These are the activations of a small neural network, seen along a few directions. Each row is one input.
In each table, some parts of the input vary, and every possible input appears once, in random order.
Descriptions start from the smaller parts, as in this example, which fits no table here: one of 6 places along a line, together with either a single point or (one of 2 separate values, together with one of 5 places around a ring) or one of 11 places around a ring.
Shared parts are said once, and a part with two or three values counts as separate values.
In the rows, 128 means zero.

A family of inputs:
row 1: [127 104 157 113 132 154 118 152 161 133 151 126]
row 2: [131 139 163 124 174 167 150 163  97 158 139 127]
row 3: [126 149 164 119 163 164 167 166 113 144 147 127]
row 4: [165 154   9 152 116  76 121  88 121 102  91 121]
row 5: [104 135 166 114 106  95 100 105 157 141 131 154]
row 6: [127 110 163 117 173 179 143 152 126 142 163 132]
row 7: [155 160   6 146 109  77 128  86 121  93  94 123]
row 8: [118 110 154 107 124 154 125 150 162 124 154 128]
row 9: [151 115  74 162 102  94 164 119  59 113  77 105]
row 10: [128 141 174 126 175 166 151 153 101 147 134 122]
row 11: [125 105 165 107 135 151 116 140 148 119 143 129]
row 12: [101 116 161 121 117 132  82 123 164 132 131 140]
row 13: [134 146 168 127 169 165 160 173 107 151 146 125]
row 14: [134 144 175 120 173 160 157 155 100 139 136 128]
row 15: [100 142 156 114  94 104 109 112 168 149 137 156]
row 16: [123 113 169 122 170 174 142 142 128 132 165 124]
row 17: [160 122  73 165  98  92 169 123  74 109  84 102]
row 18: [131 122 170 112 163 178 145 142 127 125 168 123]
row 19: [ 97 132 165 120 109 101  93 103 158 150 129 147]
row 20: [101 125 151 114 104 129  98 135 176 129 144 145]
row 21: [155 128  81 157  93  93 168 110  59  96  81  97]
row 22: [147 119  80 166  98  90 165 110  60 103  78  97]
row 23: [104 124 161 112 107 129  90 125 162 125 139 137]
row 24: [137 116 163 121 168 177 146 156 141 138 170 129]
row 25: [121 100 153 112 135 158 108 147 146 138 147 129]
row 26: [101 111 154 117 116 131  87 133 161 143 135 146]
row 27: [130 125 161 115 158 182 153 150 139 131 168 135]
row 28: [118 102 164 113 137 158 110 137 149 127 141 123]
row 29: [151 129  72 159  90  93 176 121  74 100  86 105]
row 30: [151 152  15 154 118  74 116  75 108  96  86 115]
row 31: [110 118 154 121 111 128  90 138 176 138 141 143]
row 32: [ 97 127 157 115 108 100  98 113 155 161 133 153]
row 33: [159 160  15 144 112  77 119  76 107  89  89 115]
row 34: [104 137 158 120 102 100 101 122 166 154 141 151]
row 35: [156 148   9 149 121  79 117  85 107 106  85 123]
Q: The inputs of row 5 and row 19 match in every part but one. If row 18 is changed in the same way as row 5 into row 19, which row does it become?
A: row 16
Q: Describe the family of inputs behind these rows.
A: one of 5 places around a ring, together with either one of 2 separate values or one of 5 places along a line
Q: Which other rows does row 22 become when the choice among 2 separate values takes its other values? List them by row number.
A: row 30
Q: Which other rows does row 35 become when the choice among 2 separate values takes its other values? List them by row number.
A: row 9

A family of inputs:
row 36: [107 117 151 116 121 102  79  95 158 131 137 137]
row 37: [137 142  82 139 169 135  77 145 139 143 116 133]
row 38: [159 175  41 158 123  71 158  89  80 117  81 123]
row 39: [143 148 140 128 189 141 139 132  97 137 136 119]
row 40: [102 140 193 124 119 122 130 128 120 141 116 133]
row 41: [142 155  90 117 139 128 133 133 171 126 161 135]
row 42: [132 106 155 124 133 162 155 140  99 106 116 107]
row 43: [131 167 137 118 175 154 152 132 104 135 131 126]
row 44: [139 140 101 121 177 131 101 102 145 119 151 128]
row 45: [142 165 126 114 150 142 172 158 120 149 146 128]
row 46: [112 130 139 113  86 100 113 126 184 137 147 143]
row 47: [120 150  89 152  69  39 135  86  89 125  68 130]
row 48: [107 140 183 129 102 120 142 145 127 150 128 149]
row 49: [141  99 104 115  97 140 135 137 163 105 147 117]
row 50: [109 126 189 116 130 116 118 120 106 154 121 130]
row 51: [100 113 177 143 123 119 122 128 112 172 126 139]
row 52: [140  83 117 127 134 139 102 112 140  93 139 108]
row 53: [129 100 115 117 121 152 116 111 147  89 132 115]
row 54: [104 134 142 121  92 110 104 117 176 131 143 157]
row 55: [135 157  92 125 146 138 125 123 163 120 157 148]
row 56: [138 165 131 131 159 149 164 153 115 138 142 140]
row 57: [141  91 153 125 145 153 142 136  88 115 122 102]
row 58: [155 119  55 164  77  80 155 104  70  91  74  98]
row 59: [112 139 178 111  94 113 152 150 132 160 132 137]
row 60: [103 120 129 125 111 109  56 132 148 161 102 144]
row 61: [136 108 146 128 115 160 167 157 106 115 127 123]
row 62: [131 136 125 145 180 148 144 136 100 160 140 131]
row 63: [ 98 132 151 116 109 112  91  99 169 123 132 143]
row 64: [128 159  98 111 162 143 114 102 152 117 146 134]
row 65: [143 106 144 121 108 150 175 167 115 121 132 109]
row 66: [131  77 141 152 138 156 146 144  94 133 127 113]
row 67: [138  83  98 145 127 142  81 152 134 115 104 115]
row 68: [136 100 109 131 105 147 126 133 158  93 144 128]
Q: Describe the family of inputs behind these rows.
A: one of 3 separate values, together with either a single point or (one of 2 separate values, together with one of 5 places along a line)
Q: The inputs of row 56 and row 48 match in every part but the choice among 3 separate values. If row 37 is changed in the same way as row 56 into row 48, which row does it become?
A: row 60
Q: A walk changes only the place on the line of 5. It starts at row 65 and steps to row 61. List the rest of the walk in order.
A: row 42, row 57, row 66
Q: Which other rows does row 64 become when the choice among 2 separate values takes its other values? List them by row number.
A: row 43
Q: Which other rows does row 63 become when the place on the line of 5 takes its other values? List them by row number.
A: row 36, row 46, row 54, row 60

A family of inputs:
row 69: [124  89 108 147  65  96  95 122 143 125 117 138]
row 70: [ 97 146 202 100 151 148 125 143 175 183 182 156]
row 71: [132 134 128 138 110 118 160 123  80 118 106 106]
row 72: [144 113 122 128 186 201 129 181 135 123 146 118]
row 73: [103 103 126 118 100 106  73  87 139 120 103 124]
row 74: [ 81 117 226 106 107 148 133 144 161 151 153 144]
row 75: [ 96 143 216  94 143 144 127 136 171 152 179 156]
row 76: [112 111 105 135  74 112 103  99 147 108 120 137]
row 77: [140 154 111 149 177 129 167 118  80 157 124 128]
row 78: [147  56 145 137 139 179 146 174 115 113 140  98]
row 79: [148 163 104 133 153 119 156 122  96 149 137 118]
row 80: [ 91 154 206 106 147 153 108 175 172 178 154 161]
row 81: [148 106  93 136  64  96 148 141 121 118 106 122]
row 82: [127 129 109 134  89 109  96 102 158  99 122 138]
row 83: [145 145  94 127  92 104 153 120 143  91 110 120]
row 84: [ 97  97 230 112  95 136 123 167 148 169 151 147]
row 85: [152 158  66 118 116 111 152 117 141 132 139 132]
row 86: [142 150 132 141 128 110 157 125  98 109 107 105]
row 87: [117 132 103 112 145 107  67  87 156 150 134 136]
row 88: [135  77 141 125 148 195 152 151 121  96 143  98]
row 89: [101 134 229  99 119 149 122 147 164 145 156 146]
row 90: [141 159 118 131 149 110 160 116  98 117 132 116]
row 91: [123 147  85 136 115 118  79 130 161 134 124 154]
row 92: [150 156  80 112 109 107 154 111 135 101 135 133]
row 93: [136 103 138 165 125 112 164 141  60 143  90 116]
row 94: [143 151 124 137 168 129 165 112  68 128 121 129]
row 95: [114  82 129 130  91  89  65 109 134 136 100 125]
row 96: [151  94 145 124 163 191 146 154 132  88 145 100]
row 97: [143 169 106 139 150 124 137 153  93 144 110 123]
row 98: [139 142 138 151 150 125 165 121  75 118  95 116]
row 99: [129 125 134 148 131 132 168 119  57 128  94 117]
row 100: [149 106 118 121 190 195 146 150 137 127 174 112]
row 101: [142 164  70 129 116 112 137 148 145 125 111 136]
row 102: [149 103 132 114 184 190 148 144 132  96 170 112]
row 103: [113 140 105 118 141 113  50 118 153 145 107 141]
row 104: [121 137  96 128 114 104 102  92 166 106 146 149]
row 105: [111 128 117 111 141  98  72  80 158 119 129 135]
row 106: [122 139  83 134 121 108 100  98 171 137 150 148]
row 107: [139 111 131 155 104  98 156 145  83 134 103 105]
row 108: [136 128  90 124  73 112 157 118 125 101 109 121]
row 109: [135 160 114 155 175 134 149 149  77 151  97 133]
row 110: [117 121 129 116 116 103  66  89 150 112 105 125]
Q: Describe the family of inputs behind these rows.
A: one of 6 places along a line, together with either one of 2 separate values or one of 5 places along a line
Q: The inputs of row 106 and row 82 match in every part but the place on the line of 6. If row 77 is changed in the same way as row 106 into row 82, which row does it become?
A: row 98
Q: The inputs of row 107 and row 71 match in every part but the place on the line of 6. If row 69 is changed in the same way as row 107 into row 71, which row does it become?
A: row 76
Q: Which other rows agree with row 97 in the place on the line of 6? List them by row number.
A: row 72, row 80, row 91, row 101, row 103, row 109
Q: Which other rows does row 74 become when the choice among 2 separate values takes its other values? List them by row number.
A: row 88

A family of inputs:
row 111: [140 153 126 151 149 113 177 132  60 152 106 124]
row 112: [133 146 116 105 156 165 124 137 171 125 177 140]
row 113: [160 121  33 127 140 135 113 113 143  95 127 113]
row 114: [ 94  94 193 116 101 119  84 128 160 149 137 135]
row 115: [144 180  78 123 179 121 111 111 140 131 138 137]
row 116: [125 105  89 149  61  78 101 103 136 102  92 128]
row 117: [101 124 173 110  79 102 117 123 166 138 135 149]
row 118: [122 115 140 109 181 185  97 134 168 128 169 137]
row 119: [127 100 192 126 149 173 149 170  92 138 128 115]
row 120: [157 106  96 153 115 124 174 123  66  91  95  92]
row 121: [133 130 172 134 130 151 187 166 105 135 134 118]
row 122: [ 99 162 127 132  95  71 101  96 131 152  98 148]
Q: The inputs of row 122 and row 114 match in every part but one. If row 115 is changed in the same way as row 122 into row 114, which row does it become?
A: row 118
Q: Describe the family of inputs behind these rows.
A: one of 3 separate values, together with one of 4 places along a line
Q: Which other rows does row 120 become when the choice among 3 separate values takes its other values? List them by row number.
A: row 113, row 116
